These are the activations of a small neural network, seen along a few directions. Each row is one input.
In each table, some parts of the input vary, and every possible input appears once, in random order.
Descriptions start from the smaller parts, as in this example, which fits no table here: ring(8) and (point or line(9) or (values(2) and line(6))).
Shared parts are said once, and a part with two or three values counts as separate values.
In the rows, 128 means zero.

Table:
x1: [130 124  83  88 139 136 127 116 112 139 122 194 161 120 113 137 168 124]
x2: [138 132 126 155 129 108  77 119 127 138 135 122  92 123  88 109 126  96]
x3: [104 125 144 106 135 130 172 124 158 129 130 141 156 106 156 127 164 181]
x4: [118 113 134 106 131 120 151 110 173 124 127 158 156 103 145 119 157 163]
x5: [122 142 137 151 132 122 105 132 117 151 129 105  92 124 110 121 136 118]
x6: [136 129  97 109 137 136  79 109 101 144 117 167 122 132  88 137 147  73]
x7: [129 123 157 137 130 104 123 114 169 124 126 130 111 115 135 111 125 145]
x8: [115 135  96  88 142 147 152 129 101 147 121 176 160 122 130 146 175 144]
x9: [164 112 138 179  90 129 135 159 122  72 144  46 126 171 151 126  18 105]
x10: [114 134 167 134 133 116 147 128 155 132 125 113 112 118 150 121 135 164]
x11: [120 140 108 109 144 146 106 123  90 154 118 151 120 131 104 146 152  96]
x12: [147 125 148 175  95 141 161 172 110  82 142  33 128 171 167 136  34 128]
Question: Changing only one part turns x3 into x4. The same change can be made to x8. Which row results?
Answer: x1
Question: What do these inputs look like to the network?
Answer: values(2) and (point or ring(5))

Table:
x13: [119 138  98  97 152 130  85 103 107 168 115 191 119 111  84 133 191  98]
x14: [121 137  87  91 150 138  95 108  97 166 116 194 131 116  88 139 189  99]
x15: [109 124 160 120 136 110 158 117 178 128 131 139 135  99 151 113 155 183]
x16: [108 125 153 112 136 120 169 122 168 127 129 141 146 105 157 122 155 184]
x17: [157 122 133 171  96 137 132 160 105  87 137  54 122 171 145 134  39 100]
x18: [153 124 140 177  99 131 126 157 112  92 140  49 112 165 140 127  43 102]
x19: [120 139 106 104 153 121  79 100 117 171 117 188 108 106  80 124 192 101]
x20: [151 125 151 182 102 124 118 152 121  97 138  48 100 160 138 123  45 103]
x21: [110 122 141 108 132 127 176 127 159 122 131 142 159 110 160 127 152 183]
x22: [124 135  78  85 148 146 103 112  89 160 114 197 143 122  94 146 182  96]
x23: [151 126 157 187 104 116 112 148 130 101 139  48  90 154 133 115  49 106]
x24: [114 120 133 102 129 135 183 130 151 117 129 145 170 117 166 134 145 180]
Question: What do these inputs look like to the network?
Answer: values(3) and line(4)
Question: Changing only the values(3) part turns x24 into x17. The same change can be made to x15. Which row results?
Answer: x23
Question: Which other rows does x14 become when the values(3) part takes its other values? List them by row number.
Answer: x18, x21

Table:
x25: [ 93 130 134  75 169 108 107  74 177 174 113 223 126  69 101 115 237 152]
x26: [110 124  75  43 155 155 142  99 112 155 110 238 187 108 120 155 211 132]
x27: [ 92 132 104  58 159 141 182 114 138 158 117 219 182  89 145 142 224 192]
x28: [112 145  68  69 161 151  84 101  76 189 105 223 133 113  74 152 223  84]
x29: [120 133  77  79 155 125  93  94 117 173 118 226 141  97  79 126 220 113]
x30: [151 123 171 212 100 100 102 148 150  95 149  30  76 145 126  97  38 112]
x31: [114 144  58  60 159 165  93 106  60 183 107 223 148 122  77 162 216  79]
x32: [157 135 162 202 103 116  87 154 107 107 136  32  63 167 120 118  31  79]
x33: [152 112 185 188  95 108 140 146 169  77 141  36 104 152 167 109  28 136]
x34: [136 120 184 178  93 122 195 168 159  71 147  28 134 152 196 119  44 183]
x35: [121 124 212 192 104 105 179 154 189  89 150  20 104 129 184 102  60 193]
x36: [ 78 137 148  80 170 108 153  93 183 173 122 204 137  62 128 114 243 202]
x37: [108 126 104  60 159 126 123  86 147 160 109 238 157  91 111 131 224 143]
x38: [135 118 168 171  91 137 206 177 142  70 145  26 149 159 202 132  38 176]
x39: [ 92 133 117  64 160 125 168 104 155 162 119 218 167  82 138 130 231 195]
x40: [115 133  94  86 159 114  85  89 133 179 120 221 127  87  77 117 224 120]
x41: [143 116 198 196 102 100 133 139 184  86 142  34  87 139 159 101  38 143]
x42: [108 124  87  53 158 141 135  94 129 159 107 239 172  98 117 144 218 139]
x43: [102 126 120  66 164 115 114  79 163 169 112 231 142  80 108 122 229 148]
x44: [166 117 122 189  87 134 127 168 102  80 145  34 122 176 140 127  20  91]
x45: [ 86 133 135  71 165 115 160  99 170 168 121 212 152  72 136 121 236 200]
x46: [105 137 110  94 165 107  80  84 147 182 120 216 113  75  72 111 232 125]
x47: [112 147  85  75 163 136  74  93  92 188 106 225 119 106  68 140 229  89]
x48: [ 98 150 116  90 173 118  61  83 123 199 109 213  91  84  61 124 241 101]
x49: [158 112 168 180  90 119 149 153 152  66 138  42 120 164 170 120  22 130]
x50: [160 119 158 204  93 108 108 154 134  87 149  33  92 158 132 105  29 105]
x51: [163 135 144 195  99 127  95 160  92  99 134  36  78 178 122 128  27  72]
x52: [137 118 156 159  90 150 212 181 125  65 147  30 165 168 204 143  34 170]
x53: [121 131  61  73 153 141 104 103 100 172 116 226 156 105  85 138 213 109]
x54: [166 117 114 177  86 148 135 173  85  72 146  38 138 185 143 139  16  86]
x55: [122 131  53  64 150 154 114 109  84 163 117 227 171 114  89 149 206 104]
x56: [130 120 200 185  97 112 186 161 175  81 149  22 119 141 192 109  50 188]
x57: [159 110 139 160  87 149 168 167 115  59 138  44 153 181 179 145  12 117]
x58: [149 138 173 210 111 108  79 146 124 118 138  29  46 153 113 109  42  86]
x59: [ 94 131  91  48 157 154 188 118 121 155 120 219 196  99 148 153 218 185]
x60: [163 132 126 187  97 143 106 168  74 100 133  34  94 186 128 140  22  65]
x61: [159 110 149 173  88 134 160 162 134  67 137  39 136 172 176 133  16 123]
x62: [166 119 138 196  89 118 115 159 119  82 147  36 106 169 134 115  26  97]
x63: [163 132 117 174  95 157 115 173  57  92 134  38 111 195 131 152  18  60]
x64: [106 147 102  82 168 125  66  87 108 195 108 220 105  95  66 131 234  95]
Question: Changing only one part turns x26 into x57. The same change can be made to x37. Which row results?
Answer: x49
Question: Changing only one part turns x62 into x29. The same change can be made to x32. Which row results?
Answer: x64
Question: What do these inputs look like to the network?
Answer: values(2) and line(4) and line(5)
Question: Which other rows does x53 become when the line(5) part takes its other values? List them by row number.
Answer: x29, x40, x46, x55
Question: A walk changes only the line(4) part. It starts at x48 and steps to x46. List the rest of the walk in order.
Answer: x25, x36
Question: Which other rows does x34 become when the values(2) part takes its other values? List them by row number.
Answer: x39

Table:
x65: [106 149 146 109 137 156 141 135  96 139 117 121 123 140 136 156 146 125]
x66: [104 150 153 151 140 119 106 128 127 156 141 102  89 108  99 113 161 133]
x67: [118 126 101  70 151 123 110  93 131 135 127 225 163 102  95 125 201 126]
x68: [132 120 174 155 121  94 138 116 196 121 127 115 103 109 153 100 114 171]
x69: [111 119 107  70 156 118 151  94 170 148 121 222 166  84 130 125 200 175]
x70: [112 124 104  67 155 114 132  98 148 138 122 222 167  94 114 124 207 150]
x71: [ 94 144 170 145 152 106 141 128 153 156 145 114  96  92 127 107 159 184]
x72: [158 108 108 151 112 130  99 129 121  89 133 106 129 154 115 127  52  74]
x73: [121 149 134 108 140 151 123 139  76 148 117 122 112 149 130 157 129 106]
x74: [ 97 146 157 149 143 112 124 131 142 159 136 101  94 100 117 111 168 155]
x75: [123 147 117 162 138 127  80 134 100 168 129 104  74 120  80 122 138  91]
x76: [136 128 106 128 105 154 168 160  91 100 140 104 170 156 148 146 106 137]
x77: [136 104 152 136 114 116 148 131 168  79 140 103 152 129 155 118  84 139]
x78: [ 96 141 157 107 145 145 177 135 129 146 115 130 130 123 167 148 146 175]
x79: [ 98 148 155 104 145 142 159 142 107 135 117 124 127 132 153 150 150 152]
x80: [118 146 135 152 138 121  90 128 111 171 135 100  80 117  96 116 147 112]
x81: [159 127 132 169 118 102  74 123 131 120 122 113  80 143  98 110  85  82]
x82: [135 122 168 158 116  94 119 121 181 117 124 106 102 119 142 102 121 145]
x83: [156 101 123 143 105 130 111 123 139  98 134  98 136 149 135 125  65  92]
x84: [150 126  88 130 104 155 151 159  76 116 135 102 159 165 144 148  93 114]
x85: [127 122 119 125 115 145 205 158 125 109 136 113 175 137 178 137 109 186]
x86: [137 119  62  90 143 139  81  97 105 157 110 220 146 117  79 136 180  78]
x87: [156 125 151 159 117  95  84 118 144 122 128 108  86 140 116 104  95 104]
x88: [130 125 110 126 110 147 188 163 107 104 134 104 174 146 167 141 115 160]
x89: [133 118  80  76 142 132  91  93 119 159 116 218 153 112  96 131 191 100]
x90: [133 100 152 137 115 121 167 124 189  92 136 109 153 118 169 117  83 163]
x91: [143 125 164 160 113 100 101 116 166 113 129 106  96 129 122 104 112 123]
x92: [143 104 141 141 106 129 128 124 157  82 140  99 147 139 139 123  79 114]
x93: [126 149 107 123 137 163 114 139  70 151 106 123 106 151 115 164 122  81]
x94: [153 130  68 141 108 160 139 161  65 113 129 107 151 167 126 153  83  93]
Question: What do these inputs look like to the network?
Answer: line(5) and (point or ring(5))
Question: Changing only the line(5) part turns x78 into x93. The same change can be made to x68. Which row results?
Answer: x81
Question: Which other rows agree with x80 in the line(5) part? List them by row number.
Answer: x73, x83, x84, x87, x89
Question: Which other rows agree with x82 in the line(5) part? List them by row number.
Answer: x70, x74, x77, x79, x88
